W =
[[131 122 150 140 144 122 122 123 146 146 117 137 137]
 [117 134 136 144 128 120 141 137 139 127 111 129 100]
 [119 123 143 136 135 109 132 124 149 125 105 140 123]
 [132 131 149 138 136 127 120 124 135 155 125 137 135]
 [119 123 143 135 135 109 132 125 149 125 106 141 123]
 [131 131 148 137 133 127 120 124 134 156 126 137 134]
 [117 130 139 139 129 110 136 128 145 124 103 138 113]
 [117 136 136 144 131 124 140 139 137 128 117 125  98]
 [118 136 135 136 138 129 131 137 134 128 132 119 105]
 [117 136 136 139 137 128 134 139 135 129 129 120 101]
 [122 133 132 130 135 129 127 132 132 128 132 122 116]
 [133 128 150 140 139 126 120 124 139 154 123 137 136]
 [118 127 141 137 131 109 135 126 147 124 104 140 118]
 [131 132 148 136 133 128 120 125 133 155 127 137 133]
 [131 131 148 137 133 128 120 125 134 155 127 138 134]
 [117 136 136 144 130 124 141 139 137 128 116 126  98]]
Rows and columns are numbered from 1.
Report the entry at row 1, column 1.
A: 131
Report the entry just left of the largest entry.
A: 134
Report the bottom-left entry.
A: 117
The entry at row 2, column 1 -> 117
The entry in the top-right corner -> 137
The entry in the bottom-right corner is 98
The entry just left of 111: 127
The entry in row 1 and column 2 -> 122
The entry at row 1, column 3: 150
The entry at row 2, column 3 is 136
Report the entry directly below 113.
A: 98
The entry at row 3, column 1 is 119
Report the entry directly below the largest entry.
A: 124
The top entry of the column that holds the largest entry: 146
The entry in row 3 and column 2: 123
Report the maximum.
A: 156
Report the entry directly above the largest entry.
A: 125
Report the bottom entry of the column that holds the largest entry.
A: 128
